These are the activations of a small neural network, seen along a few directions. Each row is one input.
In each table, some parts of the input vary, and every possible input appears once, in random order.
Descriptions start from the smaller parts, as in this example, which fits no table here: ring(8) and (point or (values(2) and line(4)) or ring(11)).
Shared parts are said once, and a part with two or three values counts as separate values.

Other details of the inputs vary at random and push rows far along two fixed directions, the same in every table; ignore that.

Table:
r1: [  8  11  -8 -11  13   0   1  26  19  12 -12]
r2: [-14   8  -1  36 -12 -15   8 -51 -22  -1  -2]
r3: [ -3 -14  14   1 -20   6  -1 -11 -24 -23  15]
r4: [ 13 -21  16 -28  13  31  -8  43   7  -7   8]
r5: [ -8  -8  10  17  -8  11  -6 -11 -27 -15  -3]
r6: [ -7  10   5  22 -24 -25   7 -36 -33   2  17]
r7: [-11   1  -6  32 -22 -20   3 -34 -36  -6   1]
r8: [-12  -2  36  -4  -2  39 -10   0  -9 -37 -10]
r9: [-10  -4  -1  31 -25 -20  -5 -40 -39  -8  11]
r10: [ -1  17 -40  -4   0 -32  16   1  21  26 -12]
r11: [ -8   1   0  40 -12 -12  -4 -29 -46   5   3]
r12: [-19   4  18  25  -3  17  -6 -23 -29  -4  -9]
r13: [ -5   2 -12 -17   2  -4   0   6  21   4  -3]
r14: [ -2 -16  24  13 -11  15  -8  -9 -37 -12  16]
r15: [ -8  -8  40 -15  -9  33  -6   2 -10 -37   9]
r16: [ 13  -8  16 -49  15  28  -1  51  35 -12   2]
r17: [-12   5   8  31 -16 -13   3 -36 -40  15  14]
r18: [ -6  -6  43   9   7  43 -12 -10  -9 -33  -7]
r19: [  4  22 -27   7  -4 -35  11  -5   4  21  -7]
r20: [ 16 -11 -18 -15  12  -3   5  23  31   0  -5]
r21: [  7  16 -29  -7  -5 -39   7  -1  17  19   2]
r22: [ 16 -23   9 -47  11  30  -3  53  29 -16   5]
r23: [  2 -13  18 -41  16  37  -3  41  27  -7   0]
r24: [ 16  -2 -39  -6   1 -32  15   7  29   9   0]
r25: [ 14   0 -28  20   6 -30   7  -5   1  26   3]
r26: [-11 -13  42   6  13  54 -13  -6  -6 -27 -10]
r27: [ -5 -23  31   3   0  39 -10  -5  -7 -43  -2]
r28: [-17 -11  42   3   9  47 -22  -2 -17 -19  -2]
r29: [  8   6  -7 -24   7  -5  -3  21  26   4  -2]
r30: [-13  17  -1  28 -21 -20   5 -39 -28  -7  -2]
r31: [  8  11 -32   5  11 -27  15  -4  24  29  -7]
r32: [ -8  -8  14  23  -8  12  -9 -13 -33 -12  -2]
r33: [  0  14   3  37  -3 -16   3 -37 -22  10   1]
r34: [  7  -8  13 -21  32  41  -5  31  35  -3 -14]
r35: [ -2 -14  17  26  -1  14  -7 -18 -23 -14   2]
r36: [  0  -2  -6 -27  -3  -1  10  13  20   1   6]
r37: [-23   4  13  15 -14  12   0 -29 -21 -20  -8]
r38: [ 14   5 -10 -21  14  -1   8  20  41  -1  -9]
r39: [ 13  -8  23 -37  21  33  -7  49  22  -4   3]
r40: [ 15  -3 -32 -12 -10 -36  14  12   9  19  14]
r41: [ -9  -6  45   1   4  41 -22   0 -17 -27   0]
r42: [ 11  17 -24   4   7 -33   1   6   7  35   3]
r43: [-21  -1  16   8 -14  11  -7 -28 -16 -21   2]
r44: [ -6  13  -1  30 -15 -21   8 -46 -17  -7   1]
r45: [  4  13 -35  -1   5 -33   5   4  17  40   0]
r46: [ -1  -5   0  24 -21 -21   3 -25 -41   6  19]
r47: [-11  -2  45   7   8  48 -17   2 -22 -26  -9]
r48: [ -3   3 -11 -16   5  -3  -1   9  20   9  -4]
r49: [-17 -14  40 -10  -6  39  -6  -5 -14 -30   6]
r50: [ 14  -1 -31  12   3 -32  10  -3  10  19   1]
r51: [  4  22 -26  10  -1 -34  10  -4   2  26  -7]
r52: [  2  -9   7 -31  17  31   3  22  42 -22 -14]
r53: [ 10   0 -30   8  -4 -33   0   2  -2  25   8]
r54: [  3 -10  13 -28  24  38  -1  26  39 -17 -15]
r55: [ 15  16 -27   3   7 -33  14  -4  24  21  -5]
r56: [-16  -3  22  12 -14   9   0 -25 -29  -8  11]
r57: [  2   7  -7 -18  -4 -10   0   8  19  -6   1]
r58: [ -1   5 -13 -16  13   6   4  22  24  11 -16]
r59: [ -8   4  22  12  -7   8 -12 -18 -22 -11   4]
r60: [  3  -4   5 -33  30  39  -6  49  35   3 -19]
r61: [ 11   4 -39  -5   0 -32  11  16  15  20  -6]
r62: [ 13   0 -37  -8  -4 -36   4  11  14  21   5]
r63: [ -8  -4   1  32 -20 -17  -8 -34 -41  -1  11]
r64: [-12 -16  26   0  -9  34 -10  -2 -16 -43  -5]
r65: [ 10   4   3 -12   4  -4   3  19   4  13  10]
r66: [ 14  18 -22  18  11 -29   9  -8   8  33  -2]
r67: [  2  16 -39  -7   5 -29  15   8  23  29 -13]
r68: [  6 -10 -14 -19  -5  -6  -2  15  16 -10   4]
r69: [ 10  -1 -10 -25  17   1   5  35  23  27   4]
r70: [ 13   3  -3 -23   6  -6   6  28  18  12   8]
r71: [ -3  -2  -4  31 -12 -19  -8 -25 -38  11  12]
r72: [  1  12 -32  -2   2 -31   5   0  16  32   0]
Each input here is: values(3) and line(4) and line(6).
The inputs of r27 and r50 match in every part but the line(6) part. If r2 is changed in the same way as r27 into r50, which row does it become?
> r31
The inputs of r10 and r37 match in every part but the line(6) part. If r13 is changed in the same way as r10 into r37, which row does it become?
> r43
Which other rows does r58 become when the values(3) part takes its other values? List them by row number.
> r5, r51
Start at r54 and move only the line(4) part, one step at a time. The first step leads to r67. Which rows follow, in order?
> r48, r56
Which other rows does r46 become when the line(6) part takes its other values? List them by row number.
> r3, r4, r14, r22, r40

Table:
r73: [ -4   0   5   5 -11  -3  -1 -12 -11  -9   7]
r74: [-12  -2  32   6   8  39 -15  -2  -7 -29 -14]
r75: [ 22  -5 -30 -39  16 -12   8  46  49  14  -2]
r76: [ 10  12 -36  -4  -5 -44  13   4  12  31   6]
r77: [-17  -8  34  -1   9  43 -11  -6  -1 -25  -9]
r78: [ 10  12 -36  -4  -6 -44  13   2  14  28   6]
r79: [  5  -6  18 -30  28  44 -11  34  36 -13 -16]
r80: [  3  -2  -8   7  -6 -13   2  -8  -9   3   5]
r81: [ -4   2   5   7  -5  -2  -1  -8 -18   3   7]
r82: [ -9   6   4  27 -18 -16   0 -31 -36   6  10]
r83: [ -6   0   2  30 -16 -16   0 -32 -35   2   9]
r84: [ 4 13 -7  4 10 -7 11 -3 15 11 -9]
r85: [  8 -16  14 -28  16  34  -8  40  20 -12  -3]
r86: [ 17   2 -33 -15   8 -25   9  25  24  26   2]
r87: [ -9   5   4  26 -19 -17   0 -33 -35   4  10]
r88: [ -1  -5   3   9 -10  -3  -1 -13 -13 -10   6]
r89: [-16  -9  29  -1   2  42  -8  -6  -6 -31 -14]
Describe the family of inputs behind these rows.
> values(5) or (values(2) and line(6))
Which other rows does r80 become when the values(2) part takes its other values? List them by row number.
> r76
